A small network was shown many inputs. Here are its activations along a few directions, one row for each input.
In each table, some parts of the input vary, and every possible input appears once, in random order.
Descriptions start from the smaller parts, as in this example, which fits no table here: one of 2 separate values, together with either a single point or one of 11 places around a ring or (one of 4 places along a line, together with one of 8 places around a ring).
Shared parts are said once, and a part with two or three values counts as separate values.

Other details of the inputs shift rows strongly along two fixed directions, in all tables alike. That doesn't count.

Table:
r1: [ 3 -6  0  0 10  8  0  5  0  6  2 -6]
r2: [ 0  7  7  7  1  4 -6 -2 11 -5 -3  2]
r3: [ 5 -5  1  7 -1 -6 -1 -3  2 -6  4  6]
r4: [ 1 -2  9 -6 -4  4 -4 -4 14 -5  4  4]
r5: [-3 -3 13  4 -2  4 -8 -6  9 -3  5  4]
r6: [ 6 -9 -2 -2 -6 -4  1 -4  3 -4  4  8]
r7: [  2 -13   4 -10   7   3  -2   2   0   5   4  -5]
r8: [ 7 -5 -4  2  9  7  3 -2 -4  0  0  1]
r9: [ 1  0  2 -3  2 -3 -4  4  5 14  4 -9]
r10: [ -2   3   9   7  -4   6 -10  -6   8  -3   4   2]
r11: [ 1  1  0  2  5  0 -8  9 -1  1  7 -8]
r12: [  5   7  -4  10   5  -4 -10   5  -2  -8   9   0]
r13: [  0  -4   3 -10  -1  -4   0   7   6  14   5  -3]
r14: [ -3   8   8  13  -2   5 -10   0   7  -5  -1   5]
r15: [ 1 -4 -1 -1  9  3 -5  8  0  4  0 -5]
r16: [ 6 -1 -2  7 10  1 -9  2  2 -3  4  3]
r17: [ 2 -1  8  1  3 12  2 -9 10 -1 -5  0]
r18: [-18 -41 -47 -70 -24   9  82 -51 -59  20 -62  -1]
r19: [ 4 -7 -7  2 -1 -1  5 -8 -2 -2 -8  5]
r20: [ 9 -4  1 11  0 -2 -8 -4  8 -5  7  3]
r21: [  0 -15  -2 -19   1   3   4   2  -2   6   2  -3]
r22: [ 3 -6 10 -3  6 -3 -6  5 10 14  8 -5]
r23: [ 5 -6 -2 -5  2 -1 -3  2  0 -4  9  6]
r24: [-30  95 -44  38 -26 -59  22  49 -75 -41 -13  -1]
r25: [ 1 -1  3 -1  6 -1 -4  5  7 16 -1 -6]
r26: [ 2 -5  3 -2  8  6  2  2  7 18  0 -7]
r27: [ 0  6 12  6  0  0 -7 -1 12 -8  5  1]
r28: [-4  3  9  4 -8  1 -8  1  8 -6  7  7]
r29: [-3  0  7  7 -1 12 -1 -6  4  0 -3  3]
r30: [ 0  9  7  5 -3  2 -7 -3  9 -8  1 -1]
Description of these inputs: one of 5 places along a line, together with either one of 2 separate values or one of 4 places along a line.
Changing only the place on the line of 5 turns r21 into r7. The same change can be made to r13. Which row results?
Answer: r22
Change only the place on the line of 5 in r19. List by row number the other rows that result.
Answer: r3, r6, r18, r20

Table:
r31: [ 19 -53   7  -8   6  22 -13 -27   6   2   8  11]
r32: [ 27 -42  -1 -11  23   5 -14 -20  16  25  12 -12]
r33: [-10  26 -44   2  -4 -29  38   8 -66   2 -21 -16]
r34: [  7  54  11  67  23 -21 -52  77  23 -21  46   5]
r35: [ -9  69  29  84  -8 -11 -56  39  28 -28  39   8]
r36: [  5 -36  21 -30   2  35  -9 -30  16   1  -4   3]
r37: [ 25 -45   2   0   7  21  -3 -30  21   5   8  18]
r38: [ 18 -48   2  -5   8  25 -10 -29  14   5  13  17]
r39: [-16  35 -41 -10  -4 -22  44  13 -61  -7 -27 -23]
r40: [-13  16 -37 -18 -33 -51  40  15 -59  -8  -3   4]
r41: [ 11 -42   5 -20   9  35  -5 -27  20  -3   8   9]
r42: [ 15 -45  -4 -37  18  15 -10  -7  24  23   1  -8]
r43: [-14  19 -55 -12 -15 -38  28  18 -58   6 -26  -6]
r44: [ 10 -28  16 -22   2  34   2 -32  30   4  -3  10]
r45: [ 28 -49   3  -3  10  15   1 -34  24   4   0  18]
r46: [  6 -25  27  -3  -2  17   1 -34  42  12 -12   7]
r47: [-19  18 -48  -6 -12 -29  37  27 -62   7 -22   5]
r48: [-28  36 -24 -39 -37 -39  44  12 -48  -9 -14  -4]
r49: [ 18  62   8  67  22 -31 -58  55  22 -26  44 -18]
r50: [  6 -25  20 -17   7  14 -13 -22  30  37   0 -23]
r51: [  3 -27  26 -12  15  25  -1 -21  23  36  -2 -20]
r52: [ 23 -41   8 -15  10  24   4 -29  32  -4  -4  10]
r53: [  7  46  12  61   5 -13 -49  41   8 -48  33   6]
r54: [  9  73  28  72  25 -17 -52  56  24 -21  42 -17]
r55: [ -2  66  21  64   2  -5 -50  38  22 -39  37   9]
r56: [-37  40 -18   2 -19 -16  43  23 -53  14 -30 -11]
r57: [  3 -37  15 -36  15  29  -1  -1  24  32  -1   1]
r58: [-41  35 -27 -11 -27 -21  40  25 -49  17 -36  -4]
r59: [ 14 -26  20 -18   5  27   2 -31  36   3  -8  10]
r60: [  1 -26  17 -18   4  13 -20  -5  35  38   0 -10]
r61: [ 13 -28  12 -34  17  18  -9 -20  25  26   0 -22]
r62: [ 18 -38   6 -14   9  30   1 -26  27  -5   4  11]
r63: [ 13 -51  12 -47   1   2   6 -12  22   9  22   1]
r64: [  6 -47  13 -24  16  25 -13 -28  12 -10   6   4]
r65: [ 14 -28  20 -22   9  22   6 -35  37   2 -13  10]
r66: [-15  27 -44 -14 -21 -26  55  -7 -48 -28 -45   5]
r67: [  0  74  31  92  -7 -15 -54  42  38 -30  38  10]
r68: [-48  28 -24 -17 -38 -19  37 -14 -63  -9 -43  -3]
r69: [-26   6 -47 -19 -24 -26  41 -15 -80 -18 -35   6]
r70: [ 28 -44   6   1  13   8   0 -32  27   2   0  18]
r71: [  2  63  27  66  22  -9 -40  64  17 -15  38  -4]
r72: [ -3 -36  29 -12  -8  31 -13 -30  22  12  -4   2]
r73: [ 20 -51   7  -6  28  22   3  -6   7  28  12   2]
r74: [-43  26 -33 -39 -29 -14  47 -15 -72 -19 -46  -2]
r75: [-28  40 -40 -29 -20 -27  29  20 -47   5 -35 -14]
r76: [-28  40 -23   1 -38 -21  44 -10 -36  -7 -45   4]
r77: [  2 -30  34 -23 -12  -1  -9  -9  35  22  25  -1]
r78: [ 10  52  15  70  27 -13 -38  66  13 -22  42  -4]
Changing only one part turns r62 into r67. The same change can be made to r34. Which row results?
Answer: r58
What is each input in this table made of?
Answer: one of 4 places along a line, together with either a single point or one of 5 places around a ring or one of 6 places along a line
Change only the place on the line of 6 in r37. List by row number the other rows that result.
Answer: r31, r38, r45, r69, r70

Table:
r79: [  3 -35  33   5  -4  50 -16 -34  19  -7  13  15]
r80: [ 27 -52  15  -1  21  -1   0 -11  32  12  15  18]
r81: [-20  34 -18 -15   1  13  19 -18 -32 -19 -50 -12]
r82: [  0 -29  48 -32 -12  -8  -5  -8  56  20  14   8]
r83: [  8  -4 -42 -33  11 -23  25  17 -53  -1   1 -28]
r84: [ 45 -50  -4 -13  30  -8  -9  -2  25  31  28 -19]
r85: [  4 -48  27 -10  25  23 -13  -6  14   5  20  16]
r86: [  0  -2 -50 -18 -14 -24  34   8 -33  11 -17  10]
r87: [ -7  93   0  86   8 -45 -31  71  -3   2  21 -34]
r88: [-16  37 -13 -12 -11  25  39 -24 -31 -25 -36  -3]
r89: [ -3  86   1 102 -25 -41 -26  34  -9 -49  32  26]
r90: [  6  33  61  90  29   4 -80  62  46 -24  62  13]
r91: [-12 105  16  74  22 -21 -26  72  -3 -43  13  -6]
r92: [ 18 -52  17 -16  31  16  -9  -3  18  -6  23  13]
r93: [-21   1 -27 -25   1 -13  20  10 -61  18  -2 -20]
r94: [ 21 -47  -3 -24  25  24 -22   5  21   5  28  10]
r95: [ 16 -44   4  -4   9  16 -15  -6  31  35  18  17]
r96: [-29  21 -18  -8  -9   9  15 -15 -35 -20 -46 -12]
r97: [ 32 -49   3  -9  27  -6 -12  -6  23  39  28 -14]
r98: [ 11  -7 -34 -11  -4 -36  46   6 -32  -9 -20   9]
r99: [ 16   3 -39  -2 -25 -21  44 -25 -31 -30 -17  15]
r100: [-16  24 -17   9 -32   5  47 -29 -21  -7 -39   2]
r101: [ 15  58  67  73 -23 -22 -72  27  88 -38  70  17]
r102: [-18  17 -33  -9 -15  -2  35   9 -20  25 -39  -7]
r103: [ 51  28  11  81  31 -25 -75  65  64 -21  71  14]
r104: [  4  -3 -52 -35  -1 -10  26  20 -44 -16  -8   1]
r105: [-34  28   2 -43 -55  -8  30 -18 -23 -32 -10   6]
r106: [ -1 -39  27   1   8  39 -34 -29  18   0  -2   7]
r107: [-11   0 -30 -11  -8 -29  29   2 -47  37  -9 -15]
r108: [  3   5 -34   1 -30 -18  43 -29 -34 -22 -17  19]
r109: [-25  16 -20 -22   5   3  25  14 -44  22 -23 -41]
r110: [-38  23  -3 -46 -41 -20   8 -14 -23 -25 -25  -3]
r111: [ -6 -25  30 -53  -8  18 -26   7  45  15  26   1]
r112: [  2 -29  13 -16  23  47 -19   5  33  20   5  -8]
r113: [-12  33 -22  -2  -9  -4  30 -27 -19   0 -59  -7]
r114: [ 24 -44  13  -7  10  31 -12 -35  20 -26  26  19]
r115: [  8 -34  31   6  20  21   3 -11  44  26  -7   0]
r116: [ -9 -29  50 -45  -2   9 -14  -1  42   3  21   4]
r117: [-16   4 -29   3 -23 -22  20 -27 -38  -4 -35  14]
r118: [  5 -44  17  -5  16  28 -35 -32  16  -8   8  13]
r119: [ 20 -17  11  -9  25  34  -6  -7  50  39  -7  -4]
r120: [ -8  29 -24 -16   6 -11  39   2 -29  41 -36 -38]
r121: [-23   9 -19   9 -32 -12  19 -24 -36   3 -45   7]
r122: [-20  85  -1  77  -6 -21 -48  83 -18 -28  32   6]
r123: [  7 -44   7 -18  19  32 -25   2  18  17  25  13]
r124: [ 37 -45   6 -11  14  28 -10 -31  23 -34  25  14]
r125: [-16  28 -19 -30  16   7  29   9 -41  23 -27 -42]
r126: [-27   5 -18 -19  -7  -2  20  13 -59  26 -13 -27]
r127: [  1 -25  38 -27 -22  -4 -25 -35  57   7   2   5]
r128: [  5 -24  30   1   7  54  -9 -34  33 -12   4   2]
r129: [ -1 -33  34  -8  29  39  -6  -3  30   8   0  -5]
r130: [  7 -45  34  10   8  17  -4 -11  30  31   2  14]
r131: [ 13 -49  24   4  15   6  -3 -13  28  23  13  20]
r132: [ 10 -29  21  11  11  25 -18 -37  45  13 -19  -3]
r133: [-18  13 -15  11 -44   1  41 -29 -36  -3 -30  15]
r134: [ 24 -48   6 -23  36  11 -22   2   9  21  36 -19]
r135: [ -1  78 -12  78   4 -43 -53  50 -19 -71  27   9]
r136: [ 11  -2 -46  -7 -13 -32  26 -21 -32 -24 -33   6]
r137: [-21   8 -20  -7 -26   6  29 -23 -50 -29 -11  18]
r138: [ 17 -21  31  -1  31  25   6 -14  47  27 -12  -1]
r139: [-33  21  -5 -60 -27 -27  20  15 -35  16  -1 -32]
r140: [-18  30 -28 -30   5  19  28  13 -29   7 -34 -12]
r141: [  1 116   7  96  -9 -24 -16  33   9 -44   8   5]
r142: [  8  78 -15  92  -6 -60 -43  41  -6 -52  20  15]
r143: [ 32 -49   1 -15  26  16 -29 -26  21 -28  11   6]
r144: [ 31 -53  11 -19  35  13  -7   1  20 -14  22   8]
r145: [-28  21 -17 -47 -48 -31  30  11 -10  18 -18   0]
r146: [ 12 -42  22   2  13  13 -16  -6  21  58  14 -18]
r147: [-24  20  -8 -45 -36 -44  28   8 -22  33  -9 -28]
r148: [-21   6 -31  -7 -27  -6  31   8 -35  30 -29   7]
What is each input in this table made of?
Answer: one of 2 separate values, together with one of 5 places along a line, together with either a single point or one of 6 places along a line
Change only the choice among 2 separate values in r112. List by row number the other rows that result.
Answer: r102
List by row number the other rows that have the place on the line of 5 and the choice among 2 separate values in common with r108.
Answer: r89, r99, r100, r101, r133, r141
Change only the place on the line of 5 in r130. List by row number the other rows that result.
Answer: r121, r133, r146, r148
Change only the place on the line of 6 in r128. List by row number the other rows that result.
Answer: r79, r88, r114, r124, r137
List by row number the other rows that have the place on the line of 5 and the choice among 2 separate values in common with r123.
Answer: r94, r104, r111, r112, r122, r140
Change only the place on the line of 6 in r126. List by row number the other rows that result.
Answer: r83, r93, r109, r125, r134
